These are the activations of a small neural network, seen along a few directions. Each row is one input.
Each table varies a few parts of the input and shows all the possible inputs, shuffled.
Descriptions start from the smaller parts, as in this example, which fits no table here: ring(8) and (point or line(11) or (values(3) and line(6))).
Shared parts are said once, and a part with two or three values counts as separate values.
(in the rows, 128 means zero)

Other details of the inputs shift rows strongly along two fixed directions, in all tables alike. That doesn't count.

A family of inputs:
R1: [138 123 162 133  99 139 119 127 159  64 117 130 137 124  88]
R2: [112 126 109 113 139 116 123 119  68 140 171  96 133 104 139]
R3: [106 121 119 131 141 113 118 113 112 146 147 108 126 126 140]
R4: [141 124 139 127 108 141 117 124 127  80 129 111 122 110 100]
R5: [135 148 102 112 142 103 137 128 106 167 136 131 129 122 170]
R6: [ 98 114 128 130 153  96 129 114  91 119 173  87 139 114 108]
R7: [120 131 106 107 140 100 128 129  59 130 163  95 141 103 140]
R8: [160 130 141 141 106 165 127 138 180 110  97 168 118 140 113]
R9: [102 123 110 125 159  90 130 113  84 145 168  88 126 114 135]
R10: [138 119 146 152 122 156 125 133 166 100 116 146 125 138  96]
R11: [131 115 160 139 112 134 126 117 154  75 133 116 130 122  77]
R12: [100 116 117 129 160  83 127 124  82 152 165  89 141 123 133]
R13: [113 129 109 115 146  90 132 113  76 142 168  86 129 105 137]
R14: [144 150  79 119 149 120 138 139 110 201 124 152 113 134 191]
R15: [123 129 117 112 131 110 128 134  79 121 152 111 147 114 132]
R16: [148 158  90 111 139 109 136 131 116 186 118 142 113 126 193]
R17: [156 138 129 142 119 159 134 148 181 141  94 188 125 154 140]
R18: [104 119 120 123 137 122 122 116  85 116 172  93 135 105 114]
R19: [118 105 152 152 131 133 119 133 135  96 139 118 147 136  81]
R20: [166 154 130 130  92 159 115 133 189 133  73 171 105 142 162]
R21: [169 150 132 135 109 150 133 145 200 158  73 202 116 165 162]
R22: [155 140 131 126  99 165 117 133 161 110 101 151 115 128 136]
R23: [147 161  74 119 149 108 139 136 131 225 109 164 102 145 218]
R24: [150 139 145 134 100 155 119 120 179 103 100 148 115 129 128]
R25: [168 147 123 126 107 156 132 150 168 140  86 184 125 149 156]
R26: [100 125 110  97 145 113 151 136  79 175 123 115 131 123 145]
R27: [137 139  94 135 154 115 130 147 116 201 118 151 127 150 180]
R28: [122 102 163 157 121 150 120 122 155  62 134 115 136 127  54]
R29: [132 123 145 128 108 153 116 120 129  80 138 115 128 107  99]
R30: [118 112 148 146 120 153 114 120 142  85 141 115 125 123  88]
R31: [174 159 124 125 105 148 131 145 190 156  68 197 115 159 174]
R32: [103 118 140 116 136  96 130 116  76  89 177  82 158 100  95]
R33: [114 109 160 144 130 127 124 119 147  85 142 120 140 133  80]
R34: [119 137 108 107 140  92 130 115  75 132 162  82 129 101 141]
R35: [169 148 125 145 111 156 132 140 216 157  70 199 103 163 157]
R36: [138 144 101 112 139 117 137 143  97 165 135 146 140 128 169]
R37: [121 131 104 107 143 103 134 129  62 131 167  95 144 103 137]
R38: [114 103 165 149 128 123 118 123 148  88 136 114 142 138  78]
R39: [112 101 167 152 114 139 106 114 159  78 130 103 128 133  82]
R40: [156 139 133 147 122 148 128 142 204 162  74 197 116 173 156]
R41: [144 157  93 107 136 104 137 135 110 181 120 141 123 130 188]
R42: [111  96 167 157 114 152 103 119 147  60 139  97 135 126  57]
R43: [156 144 129 148 110 164 119 132 213 156  70 191  97 166 168]
R44: [ 88 119 122  99 147 105 158 139  67 162 138 114 159 126 133]
R45: [116 119 122 113 133 110 126 117  64  89 173  68 139  90  98]
R46: [130 114 175 146  92 161 111 108 179  53 122 119 121 122  73]
R47: [101 105 171 124 115 136 144 121 144  85 109 107 123 126  76]
R48: [151 150  85 117 141 126 136 140 112 197 117 156 111 133 190]
R49: [133 149 100 109 137  97 132 131  92 159 136 120 129 119 170]
R50: [132 124 144 125 103 148 110 121 125  76 134 109 126 108 103]
R51: [101 103 163 119 116 143 145 131 130  88 117 114 144 125  68]
R52: [124 107 158 152 112 162 110 120 164  75 125 124 124 130  75]
R53: [143 159  85 117 149 107 143 144 131 225 113 180 123 155 213]
R54: [138 115 151 147 113 157 126 129 165  76 124 137 129 126  77]
R55: [111 117 119 132 148 116 127 120  92 124 161  97 128 114 112]
R56: [ 99  99 193 133  96 160 131 115 171  56 102 113 125 125  61]
R57: [132 129 151 127 101 143 114 113 147  77 127 110 124 114 104]
R58: [137 142 100 114 139 118 135 136  93 155 141 132 134 116 157]
R59: [110 121 122 131 150 115 131 132  94 135 159 120 147 127 121]
R60: [106 119 104 128 160 103 127 120  72 149 166  94 133 115 130]
R61: [101 119 112 127 161  87 131 118  83 150 168  94 139 120 131]
R62: [116 119 159 122 115 142 149 134 163 120  87 144 124 145 109]
R63: [119 126  99 132 158 105 125 132  88 173 145 110 130 130 152]
R64: [113 125 113 115 150 102 136 131  65 144 172 109 152 114 134]
R65: [ 95 102 165 119 109 152 133 125 131  84 117 110 135 121  74]
R66: [130 147  79 123 164  90 131 136 105 229 121 140 115 146 212]
R67: [172 147 120 129 110 161 128 140 168 140  86 172 106 138 153]
R68: [102 122 123 125 136 112 121 108 102 121 167  92 131 109 123]
R69: [ 79 119 132 101 149  92 157 128  72 151 146 102 152 125 131]
R70: [162 136 134 153 114 156 124 133 215 143  69 179  97 163 144]
R71: [167 154 121 127 103 142 122 135 173 137  81 160 102 138 161]
R72: [125 113 146 149 129 142 124 133 146 104 128 139 142 140  92]
Description of these inputs: values(2) and line(4) and (point or line(8)).
The inputs of R44 and R26 match in every part but the line(4) part. If R53 is changed in the same way as R44 into R26, which row does it become? -> R23
The inputs of R59 and R55 match in every part but the line(4) part. If R31 is changed in the same way as R59 into R55, which row does it become? -> R34
Change only the values(2) part in R58. List by row number the other rows that result. -> R5
Which other rows agree with R68 in the line(4) part and the values(2) part? List them by row number. -> R3, R20, R24, R39, R43, R46, R56, R57
Change only the line(4) part in R8. List by row number the other rows that result. -> R2, R48, R64
Change only the values(2) part in R22. List by row number the other rows that result. -> R57
